These are the activations of a small network on made-up records, seen along a few directions, one row for each record.
Here are examples, each followed by its value of one field, V.
The word none means that the record has no V.
The largest differences between rows may come from other fields.
(in the rows, 500 means zero)
Random noise pushes rows far along 9 fixed directions. That doesn't count. These rows show it; they differ only by the noise:
[353 620 354 378 443 743 535 665 475 409 499 412 520 453 393 768 556 429
 205 620 461 708 597 373 585 601 532]
[391 452 407 280 449 614 691 564 407 469 500 507 448 368 478 733 530 392
 423 623 487 626 652 389 468 571 452]
[551 539 478 626 622 650 407 551 493 439 564 448 627 484 350 714 483 542
 414 482 477 361 505 455 555 442 397]
[444 516 414 442 131 454 482 499 665 423 510 535 546 483 449 492 535 441
 420 638 557 689 569 536 536 687 475]
[571 343 487 501 188 477 650 612 600 530 491 516 563 452 438 815 511 392
 528 741 492 483 769 396 592 541 331]
[362 571 223 546 192 242 477 612 673 476 335 606 492 422 598 329 449 446
 446 618 451 824 337 619 433 612 585]
[555 532 566 452 343 705 251 316 543 348 642 488 549 492 279 367 507 609
 427 438 675 501 377 579 507 646 484]
[478 454 463 382 811 561 588 464 304 600 578 520 520 396 464 643 427 546
 541 438 502 308 562 412 363 389 473]
[541 458 657 170 361 809 542 485 405 414 595 413 422 613 517 584 547 505
 312 568 655 539 741 469 582 591 536]
[597 329 401 550 446 363 778 597 437 459 558 574 461 428 685 552 434 526
 690 526 470 508 545 627 300 356 400]
[571 451 530 512 416 705 529 604 461 158 407 483 380 481 622 563 541 432
 420 512 475 670 385 649 557 491 362]

[400 489 570 302 301 702 266 140 499 310 656 538 517 327 176 327 569 515
 484 418 712 570 322 533 519 808 467]
v6
[466 463 378 684 280 502 555 508 663 287 504 547 591 254 303 733 596 332
 536 610 378 569 404 518 558 555 230]
v6
[247 522 346 414 524 339 372 485 535 768 129 621 464 161 249 653 423 271
 451 733 401 592 382 159 583 633 485]
v3
[433 734 456 647 169  96 348 489 952 501 542 495 771 734 579 362 623 417
 333 547 490 488 707 632 758 687 552]
v1
[563 618 552 738 360 483 211 441 763 457 556 522 658 659 345 431 514 514
 492 532 605 487 541 517 590 661 333]
v5
[566 447 377 712 578 558 527 564 415 361 568 533 435 446 485 504 475 573
 600 384 448 628 230 634 330 429 412]
v8
[483 430 484 529 467 272 610 471 525 307 301 647 376 372 788 300 522 364
 680 420 408 630 283 746 437 481 391]
v7
[396 650 369 538 527 326 503 434 546 480 601 543 505 524 590 187 491 633
 490 396 552 639 364 645 298 523 692]
v3
[484 682 459 528 368 379 293 340 683 533 740 506 643 738 495  40 513 718
 422 363 663 525 465 716 418 593 706]
v1
[527 472 822 177 561 446 432 367 454 430 305 531 266 742 921  75 484 476
 454 391 647 485 518 649 551 527 640]
v4
[539 323 371 743 341 123 601 467 668 663 509 692 598 373 480 449 444 509
 830 581 450 432 483 541 347 455 351]
v9
[462 621 298 742 341 443 383 619 679 522 480 501 631 473 346 515 503 527
 443 545 448 642 388 508 523 573 546]
v2
[301 385 531 185 635 269 530 389 398 675 139 710 246 358 674 346 436 278
 605 564 479 600 450 408 468 584 520]
v3
[661 398 742 509 201 488 368 628 668 565 224 473 494 685 573 605 508 392
 432 710 453 392 644 460 857 479 435]
v7
[546 478 476 443 336 598 650 535 509 544 787 454 531 633 504 495 523 654
 515 501 646 602 743 493 358 554 567]
v4
[392 385 454 247 185 352 787 521 587 524 418 608 386 344 618 625 570 259
 616 740 437 719 724 420 508 686 370]
v9
[559 568 595 546 730 399 568 448 527 480 729 490 651 723 678 433 553 592
 514 328 503 286 697 655 465 366 471]
v7
[618 489 475 519 530 362 582 484 482 814 774 504 655 552 410 535 413 655
 626 490 523 214 668 426 392 400 570]
v8
[520 502 549 410 441 560 697 453 507 463 799 429 590 554 454 640 589 515
 490 505 567 441 825 476 473 560 432]
none
[471 561 374 515 453 240 567 385 598 749 738 565 726 477 321 503 443 580
 635 519 564 342 716 439 360 531 579]
v2
[392 594 359 474 149 429 423 377 703 632 682 507 677 437 208 448 547 540
 469 572 613 569 600 435 498 749 592]
v1
[359 480 435 348 501 558 776 494 405 101 493 483 370 238 653 581 687 308
 481 419 396 666 385 661 465 530 408]
v6
[483 452 490 676 525 489 587 547 541 182 413 594 414 484 628 499 576 372
 638 524 388 721 368 628 463 529 189]
v5
[612 316 816 352 598 463 484 337 467 462 296 569 394 650 737 413 482 346
 614 497 543 328 624 557 688 484 335]
v2
[696 128 667 388 328 597 582 432 335 558 319 610 275 287 468 513 430 433
 780 592 560 424 352 460 466 487 373]
v8
[463 454 559 390 379 590 462 537 524 508 386 499 415 526 494 610 519 406
 398 596 502 601 577 420 652 600 494]
v9
[570 315 569 450 789 556 371 342 236 693 460 577 386 318 376 411 335 557
 708 429 571 305 341 322 291 391 473]
v5
[513 464 634 488 725 411 413 331 503 464 528 540 532 551 570 393 503 509
 612 364 551 352 507 552 490 509 383]
v4

Which value of V does each new row have?
[611 311 660 292 241 607 448 297 451 621 531 581 338 471 388 279 421 561
 666 550 751 508 499 461 360 624 508]
v5
[378 608 279 451 209 297 715 449 618 472 813 472 658 388 434 443 627 572
 487 470 544 633 604 599 340 609 630]
v7
[447 463 560 500 543 375 481 578 573 725 332 493 546 619 516 713 464 374
 495 706 474 429 761 268 635 537 404]
v5
[615 481 679 362 671 812 567 627 340 424 508 347 425 677 630 609 552 551
 329 443 534 408 670 505 620 378 560]
v1
[295 650 368 505 480 274 659 502 661 537 672 498 677 602 515 615 597 416
 474 589 489 614 830 419 438 662 430]
v5
[350 541 325 552 664 377 512 620 456 600 156 568 429 312 568 559 479 331
 491 543 313 586 251 439 495 465 517]
v8
[430 434 464 440 273 249 410 256 591 467 424 673 398 325 490  62 447 521
 716 455 611 650 200 620 302 671 548]
v4
[607 435 561 688 545 363 466 441 533 491 551 601 500 602 628 266 420 601
 738 408 584 454 420 654 334 441 404]
v5
[460 650 507 397 439 583 627 610 540 258 581 414 479 616 750 501 596 447
 306 468 452 650 624 694 576 521 552]
v6
[509 636 279 813 713 630 492 644 451 455 683 426 660 376 248 744 501 617
 474 399 332 414 331 452 470 358 456]
v1
